A small network was shown many inputs. Here are its activations along a few directions, one row for each input.
In each table, some parts of the input vary, and every possible input appears once, in random order.
A made-up example of a description, with smaller parts first: values(3) and (point or ring(11) or (line(6) and ring(8))).
Shared parts are said once, and a part with two or three values counts as separate values.
In the rows, zero is written as 128.

Other details of the inputs vary at random and push rows far along three fixed directions, the same in every table; ignore that.

Rows:
r1: [129 125 114 139 103 134  97 147 158 155 115 125]
r2: [155 140 139 133 142 135 109 110 146  82 154 116]
r3: [ 95 100 137  89 138 115 141 118 113 149 135 147]
r4: [128 125 112 140 109 129 107 145 149 157 114 125]
r5: [139 135 154 143 132 131 104 118 149  78 156 119]
r6: [ 94 107 135  94 155 115 155 122 108 135 126 144]
r7: [152 140 140 129 139 136 105 110 150  84 154 117]
r8: [130 132 122 155 100 128 105 143 153 142 112 131]
r9: [146 141 103 138 118 138 146 129 111 143 106 122]
r10: [106 105 141  99 130 122  98 123 153 132 140 134]
r11: [106 105 142  96 131 120  96 124 157 129 142 136]
r12: [ 99 102 134  84 145 118 143 116 104 140 128 136]
r13: [140 141 140 140 159 124 153 108  90  81 142 116]
r14: [144 137 102 138 123 130 146 130 112 149 101 125]
r15: [134 136 115 152 112 132 149 137 106 141 105 125]
r16: [130 136 113 146 121 141 153 144 111 145 107 129]
r17: [ 88  99 149  94 132 119 113 126 159 138 137 146]
r18: [123 122 145 124 129 127  85 123 167 109 163 133]
r19: [145 138 103 140 123 131 146 128 110 148 102 123]
r20: [143 143 104 156 120 137 141 140 109 140 121 125]
r21: [ 90 105 137  91 150 118 155 123 110 140 124 144]
r22: [ 95 101 138  88 140 116 140 117 112 145 137 146]
r23: [144 141 138 142 159 124 154 110  91  78 142 117]
r24: [146 138 151 146 136 132 108 118 145  69 159 118]
r25: [115 117 140 110 148 116 161 113  93 108 133 131]
r26: [114 112 140 108 136 122 102 120 149 121 145 126]
r27: [146 138 104 144 126 129 145 128 112 148 104 123]
r28: [124 122 119 139  96 133  95 148 164 159 124 140]
r29: [ 87 100 150  93 132 120 113 128 160 138 137 146]
r30: [152 143 103 142 118 139 142 132 116 139 107 122]
r31: [141 140 139 141 158 124 154 108  90  81 142 117]
r32: [129 127 114 143 107 132 105 144 150 155 115 122]
r33: [145 139 105 144 125 130 144 130 114 148 103 123]
r34: [147 139 102 139 120 135 146 131 112 144 104 124]
r35: [126 131 116 148 102 131  94 145 162 154 127 134]
r36: [156 142 139 136 137 137 102 112 153  83 154 116]
r37: [133 133 116 149 110 132 151 136 106 142 106 125]
r38: [152 159 131 126  97 118 158 144 112 145 105 117]
r39: [141 144 113 158 122 144 146 144 115 136 111 125]
r40: [116 114 149 115 125 125  84 124 170 117 161 138]
r41: [118 121 142 114 151 120 163 109  88 102 136 127]
r42: [107 112 135 100 144 120 142 117 108 131 142 139]
r43: [147 157 131 124  98 117 160 141 110 148 104 116]
r44: [ 94  99 134  78 146 116 142 117 104 147 125 137]
r45: [221 207 158 176 126 149 139 123 117  29 166  77]
r46: [124 121 145 124 128 126  82 125 172 107 163 134]
r47: [135 132 144 138 133 129  85 121 167  95 168 126]
r48: [134 140 112 152 127 137 149 143 112 144 107 128]
r49: [131 134 122 157 102 129 110 140 146 141 112 128]
r50: [133 140 112 149 126 140 153 143 107 143 106 128]
r51: [144 134 110 145 113 127 114 135 148 150 108 127]
r52: [137 139 125 164  97 133  96 143 160 135 116 125]
r53: [107 118 134 109 159 119 154 122 107 122 130 139]
r54: [118 124 120 139 105 136 116 152 155 157 110 139]
r55: [122 120 128 112 153 120 145 115 102 118 136 121]
r56: [150 140 127 124 161 128 155 105  94  94 137 115]
r57: [141 141 113 153 118 147 151 147 114 135 110 125]
r58: [101 105 132  88 146 119 142 118 104 139 127 133]
r59: [106 118 136 108 158 119 156 121 104 126 129 137]
r60: [121 118 121 133  94 132  97 147 162 165 122 142]
r61: [122 122 149 124 128 127  76 123 177 106 167 132]
r62: [118 115 116 124  98 133 103 147 150 170 107 135]
r63: [109 111 131  98 150 119 142 116 105 128 133 126]
Each input here is: values(3) and (point or (line(4) and values(5))).
The inputs of r34 and r2 match in every part but the values(3) part. If r6 is changed in the same way as r34 into r2, which row does it become?
Answer: r39
The inputs of r42 and r28 match in every part but the values(3) part. If r59 is changed in the same way as r42 into r28, which row does it become?
Answer: r53
Which other rows does r56 become when the values(5) part takes its other values? List them by row number.
Answer: r50, r52, r61, r63
A walk changes only the line(4) part. It starts at r47 and steps to r18. List the rest of the walk in order.
Answer: r40, r3
Which other rows does r10 become when the values(3) part takes its other values? List them by row number.
Answer: r11, r58
Which other rows does r4 become when the line(4) part takes its other values? List them by row number.
Answer: r1, r11, r62
Which other rows does r37 become when the values(5) part takes its other values? List them by row number.
Answer: r3, r9, r12, r17
